These are the activations of a small neural network, seen along a few directions. Each row is one input.
Each table varies a few parts of the input and shows all the possible inputs, shuffled.
A made-up example of a description, with smaller parts first: ring(8) and (point or line(11) or (values(3) and line(6))).
Shared parts are said once, and a part with two or three values counts as separate values.

Other details of the inputs vary at random and push rows far along three fixed directions, the same in every table; ignore that.

A family of inputs:
x1: 0.28, 1.31, 1.79, 0.47, -0.20, 0.27, 1.06, -1.84, -1.50, -0.24, 0.25
x2: 0.66, 1.59, -0.78, -2.35, 2.59, -0.89, -0.14, 3.12, 2.13, 0.90, -1.38
x3: -0.39, -0.22, -1.46, 3.08, -0.96, 1.11, -4.05, -0.42, -1.91, -0.57, 2.73
x4: -0.53, -1.47, -3.42, 4.52, -1.19, 0.98, -7.27, -0.08, -1.78, -1.43, 3.87
x5: 1.50, 0.74, -0.15, -1.65, 2.48, 0.28, 1.19, 3.86, 1.24, 0.72, -1.29
x6: -1.40, 1.62, 2.29, -1.38, -1.28, -2.56, 4.44, -3.65, 0.04, -0.44, -0.78
x7: -1.65, 2.52, -0.95, -4.42, 0.24, -0.11, -3.77, 0.34, -4.33, -2.89, 0.76
x8: -0.75, -1.82, -0.46, 1.48, -1.44, -0.95, 1.61, -1.62, 0.57, -0.12, 0.33
x9: -0.33, -2.29, -0.30, -0.64, 0.86, -1.09, 0.16, 0.28, 2.18, 3.54, -0.80
x10: 0.47, 2.06, 0.53, -0.53, 1.32, -1.56, 1.87, 0.64, 2.65, -0.75, -0.66
x11: 1.83, 0.05, -0.66, -0.99, 2.26, -0.32, 1.33, 2.99, 2.76, 0.04, -1.55
x12: -1.99, 2.03, 1.64, -0.41, -2.95, -1.05, 1.27, -2.53, -4.44, -5.36, 3.13
x13: -0.79, -0.24, 0.13, 1.81, -1.58, 0.57, 1.72, -1.26, -0.30, 1.10, 1.09
x14: -0.47, 1.11, -1.91, -5.83, 1.53, -0.46, -4.40, 2.91, -3.59, -0.43, -0.48
x15: 1.68, -4.94, -2.77, 1.85, 2.35, 1.73, -1.80, 2.17, 4.21, 5.74, -3.90
x16: 1.67, -1.44, -0.49, 0.00, 1.70, 0.00, -0.59, 0.13, 1.92, 2.89, -2.27
x17: 0.86, -2.02, -0.44, -0.17, 1.86, 2.20, -0.35, 1.75, 0.42, 3.52, -2.93
x18: 0.87, 1.86, 1.18, 2.47, -0.34, -0.36, 0.40, 0.15, 2.61, -0.17, 0.33
x19: 0.96, 1.75, 1.64, -0.27, 0.62, -0.43, 3.60, 1.11, 1.45, -1.52, -0.21
x20: 1.37, -2.73, -0.68, -0.12, 1.80, 1.24, 0.27, 0.82, 2.11, 2.68, -3.60
x21: 1.68, 3.77, 1.64, -3.94, 0.38, 0.31, -2.65, 3.05, -4.08, -6.54, 1.37
x22: -1.55, -0.54, 0.47, 1.23, -1.19, -0.76, 0.21, -1.50, -0.29, 0.28, 2.07
x23: 0.45, -3.03, -0.11, -0.81, 0.93, -0.43, 0.78, 0.48, 1.40, 1.50, -0.72
x24: 1.23, -5.16, -2.73, 1.13, 1.69, 2.89, -0.03, 2.80, 3.23, 7.08, -3.20
x25: 0.44, 2.37, 3.09, -0.63, -0.30, -1.25, 3.61, -3.82, -0.18, -1.66, -0.67
x26: -1.02, -3.88, -2.98, 4.52, -1.66, 1.73, -4.90, 1.28, -1.78, -0.66, 4.75
x27: -3.12, 1.78, 0.83, 4.72, -3.93, 0.08, 2.58, -5.64, 0.16, -0.63, 2.66
x28: 1.11, -0.58, -1.11, -5.42, 2.60, 2.16, -4.69, 4.29, -4.94, -2.33, -1.81
x29: 0.35, 2.40, 2.60, 5.55, -2.55, -0.30, 2.61, -2.35, 2.16, -1.95, 2.57
x30: 2.90, 2.11, 2.87, -2.72, 1.64, -1.11, 2.54, 1.22, 2.31, -0.80, -2.81
x31: 1.90, 1.16, 0.38, -1.28, 1.98, -0.62, -0.91, 2.62, 2.72, 1.51, -1.99
x32: -0.90, 2.70, 1.60, -3.99, 0.30, -0.71, 2.35, -0.48, -1.58, 1.08, -1.14
x33: 0.99, 0.93, 2.34, -0.46, -0.04, 0.25, 2.52, -1.80, -0.88, -0.43, -0.93
x34: -0.40, 0.12, 0.97, -1.40, -0.54, 0.96, 2.51, -1.22, -1.14, -0.38, -0.85
x35: -0.27, 0.15, 1.28, -0.14, -1.17, 0.15, 3.91, -1.61, 0.03, 0.70, -0.47
x36: -2.29, -2.05, -3.41, 4.53, -2.90, 0.51, -4.64, -0.04, -1.90, -1.16, 4.35
x37: -1.24, -2.34, -3.76, 5.39, -1.46, 2.70, -6.61, 0.94, -1.55, -0.28, 2.92
x38: -0.55, 1.99, 1.13, -4.20, 0.72, -0.57, 1.75, -1.67, -1.20, -0.63, -1.76
x39: 2.82, 1.86, -0.33, -5.89, 3.18, -0.05, -5.39, 5.59, -1.89, -3.15, -1.06
x40: -0.11, -0.25, 0.71, 0.28, -0.94, -0.66, 3.44, -2.26, 1.31, 0.77, -0.54
x41: 1.78, -5.58, -2.76, 1.17, 1.67, 1.93, 0.76, 1.59, 4.80, 6.19, -3.84
x42: -1.72, -1.08, -0.30, 2.57, -1.99, -1.61, 2.01, -2.60, 1.84, 2.34, 0.35
x43: -0.49, -1.71, 1.10, 0.96, -1.24, -0.02, 1.84, -1.09, -0.38, -0.47, 1.25
x44: -1.62, -3.12, -3.50, 5.47, -2.84, 1.53, -4.20, 0.56, -2.03, -1.11, 4.66
x45: -1.72, 3.14, 1.26, 5.87, -2.45, -1.34, 3.25, -3.22, 2.89, -2.03, 3.35
x46: -1.46, 3.00, 2.85, -0.55, -0.63, -1.61, 2.56, -3.96, -0.13, -0.39, -1.48
x47: -0.81, 1.99, -0.88, -4.72, 0.08, -0.78, -3.30, 0.86, -4.63, -3.68, 1.15
x48: -0.24, 0.40, 2.00, -4.17, 0.99, -2.01, 1.53, -0.87, -0.73, -0.38, -0.80
Each input here is: ring(6) and (values(2) or line(6)).
Changing only the ring(6) part turns x24 into x38. The same change can be made to x29. Which row results? -> x39
Changing only the ring(6) part turns x40 into x35. The same change can be made to x41. Which row results? -> x34
A walk changes only the line(6) part. It starts at x22 and steps to x36. List the rest of the walk in order. -> x32, x27, x37, x3
Which other rows does x33 become when the ring(6) part takes its other values? List them by row number. -> x1, x3, x4, x16, x25
Which other rows does x44 become when the ring(6) part takes its other values? List them by row number. -> x6, x8, x12, x36, x42
Which other rows does x31 become when the values(2) part takes its other values? List them by row number. -> x2
